These are the activations of a small network on made-up records, seen along a few directions, one row for each record.
After each row come some of the record's fields: C, V, B, G, F, P, K.
Not every record has every field; a missing one is left out.
Other fields move the rows too, some of them a lot.
(in the rows, 500 means zero)
Strong random noise was added to every row along 3 fixed directions; ignore it. To show where, here is one row again and again, with new noise each time:
[525 339 594 357 771 255 650 612 348 580 444 709 382 175 258 273]
[584 467 441 549 553 577 540 494 522 424 546 357 431 492 432 419]
[199 736 624 594 458 420 551 248 204 344 736 252 539 340 291 424]
[415 411 558 576 779 423 642 517 342 366 461 590 593 274 228 369]
[842 253 425 289 636 424 567 715 630 689 422 588 181 401 483 298]

[660 434 329  66 386 484 396 741 626 815 178 361  74 592 747 377] -> C: c1 / V: v5 / B: b2 / F: f5 / P: p3
[351 689 422 826 591 738 587 373 505 148 511 271 716 564 355 450] -> C: c2 / V: v6 / B: b2 / F: f1 / P: p1 / K: k4
[530 483 500 721 431 523 449 306 428 429 625 373 647 508 516 466] -> C: c1 / V: v5 / B: b3 / G: g2 / F: f4 / P: p4 / K: k4
[619 564 406 780 593 777 611 467 612 224 476 382 613 537 440 417] -> C: c2 / V: v6 / B: b2 / F: f4 / P: p1 / K: k4
[520 667 567 380 473 437 482 418 488 493 551 397 354 417 540 464] -> C: c2 / V: v2 / B: b2 / F: f3 / P: p4 / K: k1
[666 302 369 567 508 623 425 648 586 535 467 453 607 780 708 564] -> C: c1 / V: v5 / B: b2 / F: f4 / P: p1 / K: k4
[691 306 323 493 682 600 393 803 590 486 220 534 541 503 605 446] -> C: c1 / V: v3 / B: b2 / F: f3 / P: p3 / K: k2
[497 656 636 298 504 373 610 479 537 630 423 575 145 311 518 428] -> C: c2 / V: v3 / B: b2 / F: f2 / P: p4 / K: k1
[279 546 581 347 701 224 591 616 235 566 240 577 563 245 296 309] -> C: c1 / V: v6 / B: b2 / F: f5 / P: p4
[324 871 678 373 144 531 496 240 515 486 726 314 285 528 590 624] -> C: c2 / V: v2 / B: b1 / F: f2 / P: p4 / K: k1
[559 471 547 371 281 172 378 489 324 761 737 537 395 517 626 445] -> C: c1 / V: v3 / B: b3 / G: g1 / F: f4 / P: p1 / K: k4
[460 636 654 482 475 303 506 416 328 616 584 408 438 306 418 318] -> C: c1 / V: v6 / B: b2 / F: f4 / P: p4 / K: k4
[427 425 510 729 658 586 579 491 480 333 300 690 719 513 385 574] -> C: c1 / V: v3 / B: b3 / G: g2 / F: f2 / P: p4 / K: k6
[454 811 422 482 137 569 382 260 576 462 756 122 230 510 621 449] -> C: c2 / V: v3 / B: b3 / G: g1 / F: f1 / P: p3 / K: k3
[449 776 570 579 418 715 553 305 610 357 511 337 411 544 497 589] -> C: c2 / V: v2 / B: b2 / F: f2 / P: p4 / K: k1
[392 729 592 726 468 466 641 168 333 321 742 441 590 270 285 337] -> C: c2 / V: v6 / B: b3 / G: g2 / F: f4 / P: p1 / K: k4
[480 390 399 534 621 471 467 549 417 393 231 465 563 401 384 444] -> C: c1 / V: v7 / B: b3 / G: g2 / F: f5 / P: p4
[588 485 543 520 589 598 504 549 609 489 341 552 473 525 488 572] -> C: c1 / V: v2 / B: b2 / F: f2 / P: p4 / K: k1
[587 379 391 678 713 665 559 671 589 312 322 616 655 646 533 550] -> C: c2 / V: v3 / B: b2 / F: f4 / P: p1 / K: k4
[408 331 442 352 535 422 436 705 440 561 352 492 667 616 554 613] -> C: c1 / V: v4 / B: b1 / F: f5 / P: p3
[608 541 438 619 307 627 478 338 533 367 695 324 423 555 576 495] -> C: c2 / V: v7 / B: b3 / G: g1 / F: f4 / P: p1 / K: k4
[341 398 673 487 681 306 606 548 276 443 477 732 653 238 337 326] -> C: c2 / V: v5 / B: b1 / F: f4 / P: p1 / K: k4
[598 547 427 288 382 498 498 534 601 625 540 359 149 575 643 372] -> C: c2 / V: v5 / B: b2 / F: f1 / P: p1 / K: k4
[257 790 584 879 260 570 403  82 299 239 860 212 809 641 437 699] -> C: c1 / V: v2 / B: b3 / G: g2 / F: f4 / P: p4 / K: k4
[302 548 545 638 475 545 542 422 516 498 577 729 656 633 495 750] -> C: c1 / V: v3 / B: b3 / G: g2 / F: f2 / P: p1 / K: k3
[371 782 418 722 416 796 488 305 551 204 587 176 564 732 472 565] -> C: c2 / V: v2 / B: b2 / F: f1 / P: p1 / K: k4
[607 357 459 384 634 681 684 655 811 609 356 846 338 603 602 637] -> C: c2 / V: v5 / B: b2 / F: f2 / P: p1 / K: k3
[553 459 607 303 345 276 393 599 399 712 638 552 437 541 580 453] -> C: c1 / V: v2 / B: b1 / F: f4 / P: p1 / K: k4
[374 480 568 810 508 647 496 406 503 277 597 376 952 628 447 714] -> C: c1 / V: v4 / B: b1 / F: f2 / P: p4 / K: k1
[473 246 567 462 578 267 434 711 316 579 522 684 702 534 525 530] -> C: c1 / V: v7 / B: b1 / F: f4 / P: p1 / K: k4
[530 617 493 304 417 490 490 509 532 545 509 415 203 521 511 395] -> C: c2 / V: v2 / B: b2 / F: f1 / P: p1 / K: k4
[383 618 458 469 294 292 420 366 275 580 616 246 504 503 504 493] -> C: c1 / V: v1 / B: b3 / G: g2 / F: f5 / P: p4
[258 522 552 410 589 445 433 503 402 517 412 479 527 463 486 469] -> C: c1 / V: v5 / B: b2 / F: f1 / P: p4 / K: k5
[226 649 452 425 392 461 386 498 298 474 391 201 530 629 579 616] -> C: c1 / V: v7 / B: b2 / F: f5 / P: p4
[131 741 819 347 419 281 636 274 293 608 685 829 410 220 272 537] -> C: c2 / V: v2 / B: b3 / G: g1 / F: f2 / P: p1 / K: k3
[416 772 597 462 473 729 673 359 662 423 504 575 219 422 392 577] -> C: c2 / V: v2 / B: b2 / F: f2 / P: p1 / K: k3
[622 544 362 667 482 694 559 499 642 351 532 522 523 450 514 520] -> C: c2 / V: v3 / B: b3 / G: g1 / F: f4 / P: p3 / K: k2

Which values does each new row have?
[612 380 271 576 524 665 415 580 577 347 209 326 532 608 523 500] -> C: c1 / V: v7 / B: b3 / G: g2 / F: f5 / P: p4
[589 364 447 681 595 685 452 603 642 375 341 438 644 661 574 672] -> C: c1 / V: v7 / B: b2 / F: f2 / P: p4 / K: k1
[417 534 630 528 594 420 550 497 442 531 432 570 608 394 434 499] -> C: c1 / V: v6 / B: b2 / F: f2 / P: p4 / K: k1
[311 457 477 303 629 418 576 699 453 422 225 615 507 444 459 565] -> C: c2 / V: v7 / B: b1 / F: f5 / P: p3
[395 491 515 740 592 568 601 437 535 421 496 734 638 459 361 629] -> C: c1 / V: v3 / B: b3 / G: g2 / F: f2 / P: p1 / K: k3
[271 563 724 477 429 212 521 301 250 632 671 599 577 332 456 511] -> C: c1 / V: v5 / B: b3 / G: g2 / F: f2 / P: p4 / K: k1
[265 555 509 641 439 744 464 553 623 372 442 573 717 774 588 795] -> C: c1 / V: v3 / B: b1 / F: f2 / P: p1 / K: k3
[515 501 463 366 620 471 629 646 571 435 188 528 440 334 403 302] -> C: c2 / V: v6 / B: b1 / F: f5 / P: p4
[529 598 447 388 254 554 390 503 617 518 646 305 347 765 655 544] -> C: c2 / V: v2 / B: b1 / F: f1 / P: p1 / K: k4
[434 738 605 205 215 266 354 405 324 751 697 253 103 467 529 339] -> C: c1 / V: v2 / B: b2 / F: f1 / P: p1 / K: k4
[429 308 463 796 869 564 454 606 376 203 268 510 940 505 414 575] -> C: c1 / V: v7 / B: b2 / F: f3 / P: p4 / K: k1
[617 548 511 217 226 400 355 601 620 844 529 410 187 731 853 628] -> C: c1 / V: v3 / B: b2 / F: f2 / P: p4 / K: k1
[588 300 489 531 598 591 565 579 648 570 422 839 484 531 473 638] -> C: c1 / V: v7 / B: b3 / G: g2 / F: f2 / P: p1 / K: k3
[600 402 462 614 565 622 456 535 537 466 397 401 552 580 582 465] -> C: c1 / V: v5 / B: b2 / F: f4 / P: p4 / K: k4
[696 228 471 444 865 449 628 830 563 501 166 877 446 366 437 347] -> C: c2 / V: v3 / B: b2 / F: f4 / P: p1 / K: k4
[522 694 563 420 249 370 411 410 353 678 728 261 347 485 568 356] -> C: c1 / V: v6 / B: b2 / F: f4 / P: p1 / K: k4
[399 482 564 495 675 654 602 573 596 510 329 833 547 578 426 691] -> C: c1 / V: v2 / B: b2 / F: f2 / P: p1 / K: k3
[239 582 647 574 462 456 582 285 368 534 632 686 570 381 377 565] -> C: c1 / V: v5 / B: b3 / G: g2 / F: f2 / P: p1 / K: k3
